A small network was trained on invented records. Each row is its activation on one of them, seen along a few directions.
Records have a field called GAL. Each example row is followed by its value.
In the rows, zero is written as 128.
[222 153 101 174 124 200 136  69 126 106 129] -> nugef
[111  93  94 133 163 110 145 139 133 157  93] -> bemip
[117 102 180 125  95 113 176 111 153 136  77] -> kuv
[126  76 126 166 109 179 109 134  30 113 108] -> zab
[139  85 114 116 150 105 140 130 128 154  86] -> bemip
[ 94  82 107 119  91 123 146 175  98 118  79] -> dus
[149 116 106  96 165 103 100 109 166 146 146] -> lave
[212 163 103 216 138 216 173 122 146 118 160] -> nugef
[123  95  98 106  75 149 135 107 225 104 138] -> gon
[118  82  87 127 160 112 137 136 133 155  93] -> bemip
[145 124 121 113 180  93 126 119 149 161 124] -> pasib
[162 104 107  88 165 102  92 101 163 147 143] -> lave
[129 124 124 125 186  95 131 114 148 165 122] -> pasib
[ 94 160 105 139 187 100 141 138 166 156 147] -> gubo
[162 108 123  96 187  91  94  98 140 162 134] -> lave
[126 123 172 134  74 143 128 168  39  98 109] -> zab
[117 109  99 117  73 156 142 113 224 100 145] -> gon
[129 129 103 120 183  99 127 122 164 159 134] -> gubo
[112 116 191 128  92 110 181 117 149 133  81] -> kuv
[121 113 216 129 108  99 178 107 124 147  69] -> kuv
[ 97 144 106 137 188 103 133 123 166 158 144] -> gubo
[117  77 132 166 112 176 107 130  29 115 109] -> zab
[ 74  99 116 122  96 120 132 180  82 114  97] -> dus
[139 137 119 123 178  99 132 126 150 157 131] -> pasib
[222 150  99 189 131 202 153  91 134 117 131] -> nugef
[115 112  99 125  80 157 149 115 221 104 142] -> gon
[ 98 112  83 113  88 118 146 213 103 107  97] -> dus

Which value of GAL does each new row have?
[134 130 214  95  83 101 137 111 130 119 112] -> kuv
[176 163  88 212 135 218 152 128 140 109 177] -> nugef
[105 108  99 133 154 108 148 151 131 150 100] -> bemip
[ 97  70 152 177 102 195  90 103  17 105 123] -> zab
[126  62 156 163 102 179 105 105  28 115 100] -> zab
[100 167 207 128  88  98 186 150 139 123 102] -> kuv
[146 104 119  97 166 104  95  93 158 149 140] -> lave
[161 132 137  97 169  86 113 123 136 153 130] -> pasib
[158 105 136  96 183  92  90  89 134 161 133] -> lave
[131 128 129 121 182  93 128 116 145 162 125] -> pasib
[142  74 100  88  72 149 114  90 222 103 139] -> gon
[123 147 206 162  91 155 130 140  33 104 127] -> zab
[103  85 102 135 161 113 140 126 130 157  93] -> bemip
[110 122 185 129  88 112 188 125 159 131  82] -> kuv
[ 97  98 122 167  98 187  93 143  32  95 139] -> zab
[118  79 134 165 108 177 105 133  24 112 110] -> zab
[ 63 160 112 144 175 112 128 121 175 145 166] -> gubo
[113  94  97 130 158 109 143 143 128 153  94] -> bemip
